A = [130 127 126 128 128 129 130 153 121 127 131 121 126]
Give the second entry.
Answer: 127
The 3rd entry from the right: 131
The 3rd entry from the left is 126
The 1st entry from the right -> 126

a = [106 127 118 106 139 121 116 145 117 124 123 115 120 122 140]
Read off the entry just left of 124.
Answer: 117
Read off the third entry from the right.
Answer: 120
Read off the 1st entry.
Answer: 106
The entry just right of 117: 124
The entry just left of the centre entry is 116
